These are the activations of a small neural network, seen along a few directions. Each row is one input.
In each table, some parts of the input vary, and every possible input appears once, in random order.
Descriptions start from the smaller parts, as in this example, which fits no table here: line(6) and (point or ring(9) or (values(3) and ring(5))).
Shared parts are said once, and a part with two or three values counts as separate values.

Other details of the inputs vary at random and push rows far along two fixed directions, the same in every table; ignore that.

A family of inputs:
R1: [-14  -9  -1 -11  15 -27  -5  -8  23   4  22  12 -24]
R2: [  2 -20  10  33   7   4  -6  15  -7   3  44  -7  25]
R3: [  1   4  -3 -14  -2 -27  14 -17  -8   0  29 -10   9]
R4: [-24   5  -6 -20  10 -10   5 -30  15 -20  17  -4   9]
R5: [ 20 -17  -5   1 -23   8  -7  -5   9  13 -37  -1  14]
R6: [  7  26   6 -30  -4  -5  -1 -13 -14 -26  -8   7 -43]
R7: [  5  -4  10  -4  16 -15   0   3   6   3  37 -15 -25]
R8: [-15  13 -10 -26 -19 -25  -3   2   7 -34 -26  15 -43]
R9: [-6 -5 -1 22 25 20  2 -8 16 26  1 -2 36]
R10: [  5  -6  -9  12  -1  12  -6  26   6   0 -41  25  -6]
R11: [-11 -11  14  27   7  13 -13  -7 -19   8  40   7  33]
R12: [ -3 -21   7 -23 -21 -12  12 -20  24   8  36 -23 -13]
R13: [ -9  -5  -4  28  12  15   0 -12   7   4  14   3  53]
R14: [  3   2  -3 -19  14 -21  14 -15   2  22  20 -15  -8]
R15: [  4  -5  -5 -29  18 -22  17 -18   1   5  26  -8  -3]
R16: [ 25   2   2  15  -2  21  -1  36 -10  -4 -26  -2 -11]
R17: [  7  36   9 -26  -9  -9  -4 -12 -12 -11 -12  -1 -52]
R18: [ -6  11   6  11 -16  28 -13  14 -26  -4 -31   7   2]
R19: [  5   7  -9   0 -15  11   7  18 -17  12 -39  -7  14]
R20: [-13 -23  -2  35   2   3 -12  14   6   8  10  21  31]
R21: [  8   6   4  11 -18  14  -5  35 -14 -12 -28  -7 -12]
R22: [ 11  15 -10   7   4  26   7   2   6  -5 -46   7  13]
Description of these inputs: values(2) or (line(4) and values(5)).
Q: Change only the line(4) part in R4. List by row number the other rows that result.
A: R9, R13, R22

A family of inputs:
R23: [-12 -17   6  14   1   7  -7  -7  -4   7  29   0  28]
R24: [-18 -16  -4  -9  21 -19   1 -17  16   3  33   7  12]
R25: [ -3  19  -4 -38  -4 -24   3 -25  15 -24  -8   4 -42]
R26: [  9  30  -2 -49 -11 -24  14 -24   6 -20 -13 -12 -50]
R27: [ 20  21 -10  -5 -17   6  11  13  -8   3 -53  -4 -11]
R28: [ -9  -2   4   3  14  11  -2 -15   0   6  13   2  19]
R29: [  0 -11  10  -4  15 -14  -1  -1  -3   6  43  -7 -13]
R30: [ -1 -17  -2  28 -13  22 -11  21   0  15 -23   9  21]
R31: [  0  -6   0 -13   7 -20  11 -14  10  -2  31 -13  -3]
R32: [ -9   2   1  -8   8 -16   5 -18   4 -16  32  -4   4]
R33: [ 10  12   0  10 -13  10  -9  31 -10  -8 -38  11 -28]
R34: [ -1  -8  11  33   9  26 -12  26 -18  11   5   5  21]
R35: [ 10 -15   3  23 -14  25  -3  20  -7  25 -17  -6  25]
R36: [ 13  29 -10   4 -16  12   3   9 -15  -9 -54   6  -3]
R37: [ -9 -20  -3  13  13  -2  -2   1  15   4  20   5  21]
Q: The inputs of R30 and R35 match in every part but one. If R24 is changed in the same way as R30 into R35, which row does it become?
A: R27
Q: Describe the family of inputs behind these rows.
A: values(3) and (point or line(4))
Q: Start at R28 and move only the line(4) part, one step at a time. The first step leads to R36. Which rows follow, in order?
A: R32, R23
Q: Change only the values(3) part in R28. List by row number the other rows that result.
A: R25, R26

A family of inputs:
R38: [  8  16   4   0  -9  14  -5  13  -5  -5 -29   5 -24]
R39: [ -9 -23   2  40  22  17  -5  16   1  24  25   2  46]
R40: [ 19   9  -5  28  -7  21   2  30  -7   2 -40   4   9]
R41: [-15  -4  -4 -29  19 -25   9 -35  14 -12  40  -6   1]
R42: [ 22   6   3  24  -3  27  -4  32 -13  15 -36   2  -5]
R43: [  4  25 -10 -35 -14 -24  10 -28  12 -19 -25   1 -29]
R44: [  4  23  -8 -38  -9 -19  16 -18   2 -20 -13  -9 -28]
R45: [-18 -10  12 -13  14 -19  -5 -24  -6 -10  60  -2  -5]
R46: [ 10   9 -10  15  -7  26   0  14  -3   6 -53   4  20]
R47: [ -5 -30   9  29   6  22  -9  10   1  22  21  -6  32]
R48: [  1  29   4 -27 -20 -16   0 -11 -11 -33  -7   3 -39]
R49: [ 13  15   4  -2 -11  -4   0   5 -17 -11  -6   0 -16]
R50: [  2  27  -7 -34 -12 -23   7 -25   8 -23 -25   1 -30]
R51: [  6  -3  -1  22 -16  23 -11  35  -8   3 -40  14   2]
R52: [ -7 -17  10  16  24   5  -7   6  -2  22  38  -2  12]
R53: [  5 -34   7  34  10  19  -5  14   2  29  26  -7  40]
R54: [ 11   7 -13  14 -15  22   2   5   5  17 -56   6  19]
R55: [-15 -12   0 -26  18 -25  13 -31  13   3  47  -9   7]
R56: [ 13   2   1  20 -25  29  -5  23  -4   4 -41  -1   7]
R57: [-19 -11   4 -10  21 -22   1 -22  12 -14  55  -2  -4]
R58: [  3   7  -1  -4 -12 -12  -4  18  -8  -8 -11   3 -25]
R59: [ 10  11   2  -5 -19  -5   2   7  -4  -6 -11 -12 -19]
R60: [-11 -23  -8  21  12  16   1 -11  12  33   5   6  49]
R61: [-17 -16  -1  -6  23 -11   0 -26  16   6  34   1  25]
R62: [-13  -5  -3 -31  18 -25  11 -34  13  -9  41  -8   1]
R63: [  2  21  -5 -38 -12 -24  15 -17   4 -14 -15  -7 -30]
R64: [ 10  11   2  26 -14  22  -7  27 -26   8 -29   3  10]
R65: [ -1  13   0 -27 -15 -23  -3   3  -4 -28  -6   3 -50]
R66: [-15 -25  13   7  29   2  -9  -7   3  14  53   0   7]
R67: [-11 -21   2  33  16  21  -6  10   7  12  16   8  40]
R68: [ 13   4  -2  -1 -12  -7  -2  21  -7  -7 -18   5 -23]
Q: Describe the family of inputs behind these rows.
A: line(11) or (line(4) and values(5))
Q: Change only the values(5) part in R68. List by row number the other rows that result.
A: R40, R42, R49, R53
Q: Start at R63 and move only the line(11) part, one step at a time. The first step leads to R55. Which rows follow, in order?
A: R44, R62, R41, R46, R61, R50, R43, R54, R60
